Here are a small network's activations along a few directions, averaged over the inputs that share one value of a field.
Related values have similar rows: they may be neighbours, one step apart, or belong to one group.
In the rows, zero is written as 500.
Random noise pushes rows far along 4 fixed directions. That doesn't count. These rows show it; they differ only by the noise:
327, 620, 509, 675, 726, 579, 479, 655, 644, 338, 366, 320, 547, 349
459, 360, 591, 264, 297, 680, 335, 715, 502, 256, 347, 408, 378, 477
460, 531, 770, 453, 409, 691, 341, 764, 550, 734, 503, 754, 216, 391
310, 553, 455, 577, 724, 602, 468, 648, 677, 188, 298, 195, 615, 330
468, 666, 673, 668, 540, 518, 578, 582, 517, 684, 576, 750, 348, 440
395, 486, 443, 278, 754, 521, 816, 338, 811, 209, 406, 399, 761, 216


Field PUZA:
bif: 487, 699, 710, 455, 563, 409, 577, 316, 510, 634, 563, 806, 461, 432
zokom: 514, 238, 380, 310, 451, 579, 827, 322, 651, 444, 483, 517, 563, 453
rofez: 530, 454, 355, 655, 244, 276, 715, 398, 305, 387, 569, 537, 388, 723
tiv: 464, 763, 438, 949, 649, 283, 605, 518, 282, 311, 445, 388, 582, 688
vilo: 663, 266, 329, 265, 115, 598, 464, 501, 304, 459, 566, 374, 394, 761
vagof: 541, 563, 351, 577, 330, 265, 793, 324, 274, 230, 499, 548, 438, 715
fod: 591, 446, 302, 498, 405, 476, 377, 474, 436, 604, 521, 325, 577, 608
libez: 661, 480, 304, 526, 374, 470, 543, 393, 465, 511, 581, 421, 572, 640
kised: 415, 614, 402, 746, 715, 319, 833, 358, 552, 562, 542, 633, 580, 314
kuruf: 431, 545, 397, 597, 506, 515, 721, 463, 590, 809, 672, 633, 553, 443
semar: 530, 463, 667, 421, 300, 557, 47, 652, 232, 506, 468, 614, 322, 598
furut: 589, 437, 537, 536, 527, 434, 315, 542, 532, 412, 524, 285, 650, 593
mugi: 385, 586, 404, 724, 909, 506, 299, 464, 548, 363, 385, 201, 833, 461
zuge: 524, 618, 608, 548, 791, 350, 475, 310, 565, 801, 656, 583, 589, 407
piluz: 533, 738, 472, 974, 943, 402, 327, 503, 516, 806, 560, 357, 608, 552
PUZA is arranged as a ring.
A walk along PUZA starts at fod and steps to its neighbour piluz. Put bif, tiv, libez, kised, semar in the order it reaches them.
> semar, bif, tiv, kised, libez
List every value one step from kuruf, in the order listed.
> zokom, vilo
List every value one step from zuge, in the order listed.
> furut, mugi

Field GEZ:
sozun: 490, 576, 461, 542, 714, 574, 756, 514, 688, 624, 566, 698, 526, 434
zazaf: 615, 433, 452, 606, 158, 598, 360, 579, 372, 598, 514, 421, 512, 826
kolu: 557, 402, 629, 191, 614, 712, 304, 532, 623, 785, 510, 471, 419, 391
nugu: 473, 445, 389, 575, 705, 479, 338, 480, 564, 593, 472, 242, 648, 432
relid: 494, 391, 547, 275, 269, 703, 396, 743, 532, 393, 354, 455, 246, 475
dofug: 560, 629, 561, 618, 360, 361, 365, 435, 257, 443, 578, 663, 433, 587
davo: 600, 621, 549, 642, 442, 337, 162, 545, 264, 664, 587, 543, 375, 619
sud: 461, 498, 485, 550, 464, 354, 749, 522, 610, 462, 497, 587, 486, 418
zedu: 411, 630, 345, 829, 718, 406, 431, 450, 488, 638, 678, 366, 641, 556
lemov: 548, 685, 504, 479, 673, 334, 506, 398, 422, 423, 515, 513, 595, 479
kati: 272, 521, 693, 705, 705, 659, 326, 698, 607, 595, 330, 468, 208, 359
sos: 606, 549, 517, 791, 135, 547, 583, 615, 345, 579, 571, 594, 317, 716
sur: 422, 617, 561, 966, 440, 318, 349, 691, 67, 384, 520, 566, 419, 753
rafiv: 449, 380, 674, 189, 372, 581, 562, 566, 427, 246, 357, 521, 467, 398
lod: 652, 378, 286, 499, 84, 449, 633, 334, 320, 260, 529, 418, 509, 872
GEZ is arranged as a ring.
A walk along GEZ starts at sud and steps to its neighbour relid. Put kolu, zedu, sur, rafiv, lod in the order it reaches them.
> lod, zedu, kolu, sur, rafiv
List every value one step from lemov, in the order listed.
> dofug, davo
